These are the activations of a small neural network, seen along a few directions. Each row is one input.
In each table, some parts of the input vary, and every possible input appears once, in random order.
Descriptions start from the smaller parts, as in this example, which fits no table here: line(4) and (point or (values(2) and ring(5)) or line(11)).
Shared parts are said once, and a part with two or three values counts as separate values.
In the rows, 128 means zero.

Rows:
r1: [158 120 134 123 111 135 155 163 131 124 162 125 101 130 129  97]
r2: [154 146 131 106 114 128 148 151 131 125 168 130 100 123 126  99]
r3: [130 129 129 161 130 131  93 115 167 106 139 122 111 125 107 144]
r4: [146 108 134 136 111 129 129 147 156 114 139 129 122 127 135 136]
r5: [ 78 133 130 129 185 131 107  68  51 177  37 117 186 127 133 140]
r6: [136 140 123 135 123 127  84 113 164 110 135 117 115 126 111 149]
r7: [ 77 131 114 110 143 122 158 101  65 161 104 140 149 134 146 119]
r8: [ 69 133 133 141 191 131 108  68  52 176  40 122 183 122 131 134]
r9: [126 137 128 139 131 124 104 119 166 112 139 119 120 120 109 137]
r10: [158 132 129 111 100 130 143 163 139 117 153 133 121 133 133 120]
r11: [143 126 123 131 123 132 103 133 163 112 131 108 128 138 114 150]
r12: [157 124 126 112 108 126 132 157 150 113 144 134 117 137 132 135]
r13: [ 89 105 114 115 135 130 165 114  62 162  94 130 154 146 153 122]
r14: [139 110 127 146 122 130 108 133 166 111 130 108 124 133 115 143]
r15: [144 132 136 134 108 125 153 153 142 115 164 143 112 118 128 108]
r16: [ 80 109 132 147 184 138 114  79  49 177  29 112 188 134 138 137]
r17: [140 135 131 120 116 118 133 143 153 113 153 145 108 118 128 122]
r18: [129 126 130 154 132 127 111 123 167 110 141 118 120 124 109 139]
r19: [154 116 134 126  99 129 149 163 140 116 153 133 117 127 134 112]
r20: [ 71 123 136 154 193 134 115  69  51 175  40 121 185 126 131 134]
r21: [144 129 122 139 121 135  85 125 164 108 129 112 119 140 112 155]
r22: [ 79 120 117 123 144 126 167 103  65 159 105 139 151 137 146 119]
r23: [135 124 136 144 121 126 133 137 157 113 150 140 118 117 129 132]
r24: [148 136 137 131 120 132 159 154 132 123 172 135  96 121 123  93]
r25: [140 113 126 154 120 134  89 125 167 107 128 112 115 134 113 148]
r26: [150 143 130 108 102 122 142 150 139 118 159 138 116 119 132 114]
r27: [162 135 129 109 111 137 149 162 130 124 162 124 105 136 127 105]
r28: [132 135 134 129 120 123 124 133 156 114 148 140 117 113 129 131]
r29: [143 124 133 134 117 121 141 147 154 111 155 145 108 122 128 123]
r30: [153 108 131 127 107 124 137 157 152 112 144 134 113 131 134 127]
r31: [ 87 131 111  99 137 122 156 102  64 161 101 135 153 139 149 126]
r32: [ 94 121 109 101 136 130 158 114  63 162  95 130 157 153 151 131]
r33: [142 135 130 117 114 122 123 134 154 116 146 135 121 118 132 138]
r34: [149 135 127 108 110 117 131 144 151 114 150 139 112 123 131 129]
r35: [135 137 124 128 125 123 102 120 164 113 137 114 124 125 113 143]
r36: [141 143 134 119 108 122 144 150 141 117 162 144 112 114 129 107]
r37: [150 124 129 121 112 131 124 147 154 115 140 129 126 133 134 144]
r38: [ 84 123 127 132 184 138 109  80  50 177  33 112 191 141 135 145]
r39: [127 140 127 147 129 128  85 112 166 108 137 122 111 121 107 143]
r40: [145 146 135 117 119 129 150 150 132 124 170 135  96 118 123  92]
Q: Changing only one part turns r6 into r3. The same change can be made to r34. Which row results?
A: r29
Q: What is each input in this table made of?
A: ring(5) and (values(2) or line(6))
Q: Change only the line(6) part in r30. List by row number the other rows that result.
A: r1, r4, r14, r19, r25
Q: Change only the line(6) part in r36. List by row number the other rows that result.
A: r9, r17, r28, r39, r40
Q: Change only the values(2) part in r16. List by row number the other rows that result.
A: r13

Rows:
r41: [108 143 142 165 176 128  75  84 140 131  89 113 143 108  99 140]
r42: [113  55  98 124  91 126 142 139 144 118 106 124 152 173 163 188]
r43: [147  54 131 136 125 151 172 168  78 153  80 108 158 167 160 123]
r44: [ 86 159 143 176 179 127  77  69 132 132 106 123 128  93  93 122]
r45: [ 91 156 145 132 164 130 192 114  43 170 139 149 124 104 131  56]
r46: [144  76 132 131 124 146 171 163  70 154  85 117 160 160 153 113]
r47: [189 118 139 134  90 133 125 184 195  87 181 131  89 129 122 126]
r48: [193  93 133 145  79 137 126 190 198  84 171 118 100 141 122 136]
r49: [120 118 139 172 164 138  65  97 147 124  77 109 150 127 108 162]
r50: [ 69 148 108 109 118 104 155  98 115 132 152 163 121 115 143 124]
r51: [136 168 114 101 157 138  28  79 135 133  71  81 158 143  98 178]
r52: [169 156 143 133 106 120 131 154 182  95 202 144  71  99 110  97]
r53: [209 174 113  59  83 131  90 172 182 100 177 106  91 143 114 137]
r54: [124  95 134 183 153 139  66 103 150 121  68  95 158 140 108 170]
r55: [ 85 141 108 104 116 103 147  99 117 131 140 161 127 121 146 140]
r56: [ 77 168 144 185 190 127  88  60 126 136 116 127 124  90  89 116]
r57: [101 145 144 123 153 131 182 125  50 167 129 145 128 109 137  63]
r58: [126  72 133 188 155 144  67 107 158 121  64  86 157 148 115 179]
r59: [101 153 143 171 178 127  69  70 134 131  96 120 132  99  97 136]
r60: [ 93 129 107  97 114 105 153 115 123 129 133 153 138 131 148 145]
r61: [120 157  78  31  93 114 110 112 115 133 115 121 150 167 150 184]
r62: [139 101 137 120 135 144 170 157  65 159  95 130 150 145 153 105]
r63: [106 103 104 106 101 117 141 129 131 122 120 147 144 151 157 169]
r64: [100 123 107 101 104 112 143 118 130 126 129 147 146 134 154 160]
r65: [183 138 142 130  92 128 127 173 194  91 191 131  91 112 118 117]
r66: [193  69 133 151  79 143 128 193 207  84 166 109  99 151 127 146]
r67: [157 157 111  41 130 143 135 144  48 176  90 102 156 163 145 114]
r68: [118 138 143 118 151 132 174 127  52 167 116 142 134 116 141  77]
r69: [177 145 142 126 103 122 137 171 188  94 195 135  82 109 112 102]
r70: [111  78  99 118  90 120 142 135 135 118 111 133 154 165 157 178]
r71: [141 174 145 148 120 119 151 141 173 101 223 151  63  88  99  75]
r72: [126 127 141 111 148 133 181 143  57 165 109 134 144 125 144  82]
r73: [ 59 158 109 118 130 102 166  87 108 136 162 167 117 109 137 117]
r74: [115 137 142 167 166 133  66  87 146 128  87 108 151 111 105 153]
r75: [151 163 143 139 108 120 140 152 179  96 213 146  66  93 106  82]
r76: [133 120 141 115 138 140 172 146  65 163 105 130 152 130 150  96]
Q: What is each input in this table made of?
A: values(4) and (point or line(8))
Q: Changing only the values(4) part turns r49 into r62. The same change can be made to r51. Which row results?
A: r67

Rows:
r77: [ 95 122 128  98 156 121 167 102  40 179  74 143 167 126 164 117]
r78: [139 119 118 104  56 143 218 219 114 120 207 176  97 152 170  86]
r79: [169 101 135 178  97 144  65 152 250  69 155 102 121 134 108 192]
r80: [161 150 137 156  89 140 108 165 187  87 193 145  85 119 111 119]
r81: [ 66 155 109  80 177  98 213  74  15 185 112 147 144 128 137  87]
r82: [ 94  94 115 150 141 142  35  77 144 135  39  82 183 144 132 203]
r83: [179 159 127 111 100 113 150 167 161  95 189 132  97 127  96  98]
r84: [ 88 106 140 135 177 112 145  79  73 171  73 113 150 100 135  98]
r85: [ 78 139 138 159 169 136  94  78  89 155  78 126 151 109 124 124]
r86: [184 113 139 158 109 142  92 166 212  83 166 118  88 134 108 148]
r87: [108 142 119 121 192 119  71  58 107 146  60  93 150 135  95 158]
r88: [176 134 131  87  71 127 178 200 143 113 188 159 104 128 157 105]
Q: What is each input in this table made of?
A: values(2) and line(6)
Q: Changing only the values(2) part turns r79 into r82. The same change can be made to r88. Which row results?
A: r77
Q: Change only the values(2) part in r83. List by row number the other rows that result.
A: r84
Q: Change only the values(2) part in r85. List by row number the other rows that result.
A: r80
